Each row below holds a small network's activations on one input, seen along a few directions.
Each table varies a few parts of the input and shows all the possible inputs, shuffled.
Descriptions start from the smaller parts, as in this example, which fits no table here: one of 5 places around a ring, together with either a single point or one of 9 places along a line or (one of 3 separate values, together with one of 6 places along a line).
Shared parts are said once, and a part with two or three values counts as separate values.
In the rows, zero is written as 128.

Other details of the inputs vary at random and push rows far along two fixed directions, the same in every table; ignore that.

Rows:
x1: [103 134 183 113 155  38 137 160 189 136 125 172  76 142]
x2: [133 145 131 137 128 203 159 114  78 179 121  97 148 146]
x3: [129 101 130 122 151 119 103 145 170  61 112 125  95 139]
x4: [116 164 103 144 131 188 140  89 103 133 133 133 181 135]
x5: [162  15 134 197 116 134  44 102 156  44 117 103  48 117]
x6: [137  73 114 143 120  92 107 160 175  95 143 109  85 112]
x7: [146 148 132 137 103 185 142 104  77 172 110 114 176 151]
x8: [ 98 226 154  84 123 114 201 144  89 190 136 147 168 143]
x9: [117 142 152  62 142  37 156 145 165  99 114 169 123 119]
x10: [165  81 128 120 119 115  81 163 177 101 144 115  79  98]
x11: [107 131 156  65 171  51 156 163 171 110 117 152 108 124]
x12: [134 152  95 139 140 158 134  80  74 150 124 129 179 126]
x13: [107 161 170  75 146  53 156 208 144 116 123 148  88 156]
x14: [131 146 135 139 134 201 154 124  80 192 115 102 167 156]
x15: [ 92 118  99 182 130 178 134 122 106 168 142 118 154 104]
x16: [154  93  78 190 148 220  79  77  83 105 117  79 139 137]
x17: [109 145 159  65 136  53 153 150 184  85 118 167 123 123]
x18: [126 181 127 105 121 125 151 148 137 189 168 149 168  98]
x19: [192  26  93 148  71 129  28 111 161  51 130  92  69 105]
x20: [140  67  77 210  81 198  83  78  95 112 124 106 137  97]
x21: [ 87 224 125 106 162 103 175 135 109 169 137 162 195 138]
x22: [ 78 182 141  90 174 141 190 134 136 171 141 145 175 132]
x23: [184  91 108 165  76 222 103  67  69 117 105  83 131 138]
x24: [125 158 124 137 130 200 156 113  65 174 132  92 142 143]
x25: [149  78 109 141  91  81 101 142 169  81 138 121  95 107]
x26: [101 139 177 117 128  22 133 158 179 104 135 182 103 119]
x27: [121 146  97 142 171 174 140  97  78 166 128 113 168 132]
x28: [ 91 174 119 105 146 129 154 157 136 208 173 130 163 117]
x29: [157 111 138 115  94  98 103 148 118  69 109 129  83 150]
x30: [149  89 153 148 104  78  90 105 165  92 111 156  73 135]
Description of these inputs: one of 2 separate values, together with either one of 4 places along a line or one of 5 places around a ring or one of 6 places along a line.
The inputs of x6 and x25 match in every part but the choice among 2 separate values. If x10 is changed in the same way as x6 into x25, which row does it become? -> x18
A walk changes only the place on the line of 4. It starts at x13 and steps to x24. List the rest of the walk in order. -> x2, x14
Change only the place on the ring of 5 in x21. List by row number the other rows that result. -> x4, x9, x12, x17

Rows:
x31: [111 164  85 179 159 222 137  72  67 184 147 116 197 129]
x32: [143  94 129 123 103 102 105 140 149  60 112 128  98 121]
x33: [103 191 135 134 115 170 180 109  88 201 149 144 183 130]
x34: [177  73 107 146 121 161  68  82 133  68 111 107 105 124]
x35: [107 159  96 160 142 241 159  80  66 181 143 106 198 125]
x36: [137  93 131 114 111  67  95 184 183 120 147 131  81  95]
x37: [103 168  95 177 121 222 159  87  57 188 146 117 195 127]
x38: [164  74  99 141 124 186  88 110 113  79 115  78 103 136]
x39: [135 145 159  63 115  50 142 180 166  99 118 142  98 139]
x40: [137 113 163 102 136  70 115 175 150 100 110 130  75 142]
x41: [ 85 186 144  90 170  91 177 181 136 160 139 141 137 145]
x42: [ 99 173 107 164 129 188 165  78  66 203 147 132 193 127]
x43: [109 128 169 103 127  39 133 177 177 106 115 160  93 136]
x44: [159  86 133 104 129 110  96 153 140  70 102 108  86 134]
x45: [102 189 155  60 155  95 182 171 142 162 134 142 141 144]
x46: [167  80 104 172  91 182  92  60  96 110 120 108 123 121]
x47: [108 165  97 160 127 218 163  85  69 195 138 117 211 130]
x48: [ 78 182 149 131 168 138 182 136 119 204 138 145 168 142]
x49: [ 85 181 108 162 155 214 175 101  71 199 150 122 194 129]
x50: [ 99 183 155  98 133  81 169 173 132 161 137 147 131 146]
x51: [176  89  96 156  97 189  93  99  82 103 111  87 128 130]
x52: [146  57 118 162 137 141  82 120 147  72 105 104  86 131]
x53: [101 196 147  95 152 142 185 145 110 201 146 135 159 149]
x54: [147  77  96 187 107 190  91  90 101 106 114  99 129 129]
x55: [129 113 156 103 141  75 118 174 162  95 119 125  71 146]
x56: [ 94 186 131 112 145  79 153 149 134 146 137 166 159 130]
x57: [138  84 123 117 144  94 104 124 157  62 111 127  97 119]
x58: [163  58 136 149 120 144  84 109 150  84 104 108  80 135]
x59: [100 160 185  71 145  41 162 183 181 121 128 169  98 133]
x60: [150  77 142 114 131 112 103 130 167  77 101 120  88 131]
x61: [167  62 111 165 118 172  84  69 116  91 115 102  99 124]
x62: [ 99 185 148 119 127 132 180 128 114 200 139 154 175 138]
x63: [130 171 120 143 134 229 162  92  51 221 139 106 185 143]
x64: [ 82 157 107 160 138 164 160 130 135 232 184 135 189  95]
x65: [137  79 136 139 138  93  96 121 153  77 113 128  79 126]
x66: [150  85 110 187  92 191  94  87  94 108 123 102 116 126]
x67: [132  71 117 154 103 105  87 151 186 104 159 125  87  83]
x68: [114 137 172  67 139  50 146 177 185  90 117 155  94 127]
x69: [175  72 110 158  99 145  77 122 107  74 104  96  89 132]
x70: [157  58  81 189 107 160  56  97 153 113 160 107 117  86]
x71: [118 164  99 176 123 203 135  73  67 186 145 126 190 131]
x72: [ 95 189 119 115 159 169 187  91  93 199 143 139 197 125]
x73: [ 96 185 140  97 140  84 170 176 129 152 136 144 140 143]
x74: [154  64  99 167 106 136  78  94 122  64 111 112  99 118]
x75: [ 94 171 144  77 142  40 168 161 157 122 128 172 143 122]
x76: [112 187 161  81 124  81 174 168 136 165 138 150 134 146]
x77: [179  84 109 141 111 208  94  91  87 115 108  80 121 134]
x78: [119 170  96 149 118 208 165  59  63 195 142 125 207 120]
x79: [140  82  89 181 139 188  98  73  99 105 122 100 128 120]
x80: [134  63 108 151 116  88  84 133 186 103 157 128  95  81]
x81: [169  79  88 163 103 164  68  84 115  68 116 108 124 121]
x82: [104 174 165  73 120  58 171 170 159 128 129 166 131 126]
x83: [ 91 200 121 108 172 131 169 126 116 173 144 153 191 130]
x84: [149  65 133 161 118 143  84 117 138  72 113 108  74 128]
x85: [195  71 118 136  83 157  80 107 108  80 101  91  96 130]
x86: [ 80 176 151  87 173  90 181 165 154 158 128 155 158 135]
x87: [102 171 167  70 130  51 172 171 168 140 122 169 138 133]
x88: [ 99 164 167  89 166  28 141 174 178 119 129 174 108 135]
x89: [181  76 106 144  93 143  68  87 131  63 110 115 107 122]
x90: [164  68 118 144 126 140  79 134 121  73 104  95  77 134]
x91: [171  76 109 133  99 139  85 128 129  60 110  94  92 134]
x92: [110 192 132 136 128 159 172 128  71 210 139 129 174 141]
x93: [131 145 158  91 120  41 124 153 171 103 124 170 107 130]
x94: [112 122 139  95 127  38 123 207 208 130 164 144  85 101]
x95: [144 141 173  78 112  44 136 179 154 115 114 149  90 139]
x96: [110 169 174  70 158  24 146 172 185 120 127 180 109 135]
What is each input in this table made of? -> one of 6 places along a line, together with either a single point or (one of 2 separate values, together with one of 5 places around a ring)
The inputs of x86 and x57 match in every part but the place on the line of 6. If x60 is changed in the same way as x86 into x57, which row does it become? -> x72
The inputs of x40 and x65 match in every part but the place on the line of 6. If x69 is changed in the same way as x40 into x65, which row does it become? -> x74
A walk changes only the place on the ring of 5. It starts at x81 and steps to x56. List the rest of the walk in order. -> x71, x93, x89
A walk changes only the place on the line of 6. It starts at x36 and steps to x94. List the rest of the walk in order. -> x67, x64, x80, x70
Change only the place on the ring of 5 in x87. List by row number the other rows that result. -> x43, x47, x54, x62
List by row number the other rows that have the place on the line of 6 in common with x35. -> x32, x33, x37, x49, x59, x66, x67, x68, x82, x84
List by row number the other rows that have the place on the line of 6 in common with x55. -> x38, x39, x41, x45, x50, x53, x73, x76, x91, x94

Rows:
x97: [165  85 101 161 111 182  89  92  77  78  94  94 116 147]
x98: [149  89 121 146 118 127  91  90 141  56 108 135 114 123]
x99: [118 159 138 135 117 136 151 120  94 167 121 140 153 140]
x100: [164  44  95 194 126 190  64  47 122  87 112 102 115 117]
x101: [108 154 122 145 167 159 142  85 108 153 134 141 164 134]
x102: [166  64 118 178  98 193  88  91 105 105 109  88  99 143]
x103: [149 136  94 134 124 228 131  82  61 145 118  86 166 143]
x104: [106 140 155  95 144  68 143 209 178 153 149 138 107 115]
x105: [ 81 171  94 173 161 200 164  74  93 223 172 136 203 106]
x106: [115 202 124 125 121 167 183  99  73 216 140 138 205 135]
x107: [164 119  98 143 115 189 114  86  73 105 105  96 148 141]
x108: [149  57  74 196 103 175  63  88 141  90 143 108 125  89]
x109: [183  38 124 130  87  57  49 163 192  29 118 115  41 108]
x110: [106 152 125 144 118 131 146 132 104 169 146 136 144 119]
x111: [129  95  77 195 109 205 104  57 102 135 150 115 160  96]
x112: [186  37 139 150 102 128  55 119 144  25  88  96  34 149]
x113: [ 68 214 185  45 177  20 204 219 159 142 118 173 128 160]
x114: [113 149 110 157 132 222 162 110  79 220 160  99 173 120]
x115: [102 190 119 117 128 173 181 123  96 225 169 129 189 117]
x116: [136  75 149 126 114  68  99 171 179  77 124 122  51 125]
x117: [ 71 235 159  66 143  43 215 183 144 208 163 183 172 122]
x118: [ 85 184 113 158 143 178 171 142  99 229 169 121 182 125]
x119: [171  97 154  97 102  59  92 141 157  40  95 137  66 140]
x120: [102 190 178  68 157  87 182 178 141 163 125 151 127 149]
x121: [134 157 112 166 116 212 137  77  49 165 124 115 171 145]
x122: [109  98 137 112 155  24  98 180 222  88 143 158  80 100]
x123: [151 107 178  53 111  14 118 186 204  70 106 154  63 133]
x124: [180  37 129 114  91  68  48 174 202  38 125 110  41 110]
x125: [117 147  77 170 143 228 142  55  60 143 126 112 204 129]
x126: [ 74 215 200  39 165  30 216 215 170 196 132 177 140 144]
x127: [120 111 131 106 168  78 115 135 160  65 106 137 106 135]
x128: [ 80 211 187  25 182  27 205 225 163 149 117 165 127 150]
x129: [167  94 156  82 109  76  94 150 166  54 102 127  63 141]
x130: [163  59  88 191  97 202  76  39 110  84 113 108 138 112]
x131: [ 98 168 118 142 125 134 149 146 113 189 156 136 164 121]
What is each input in this table made of? -> one of 5 places along a line, together with either one of 2 separate values or one of 5 places around a ring
The inputs of x116 and x118 match in every part but the place on the line of 5. If x115 is changed in the same way as x116 into x118, which row does it become? -> x124
Change only the choice among 2 separate values in x98. List by row number the other rows that result. -> x101
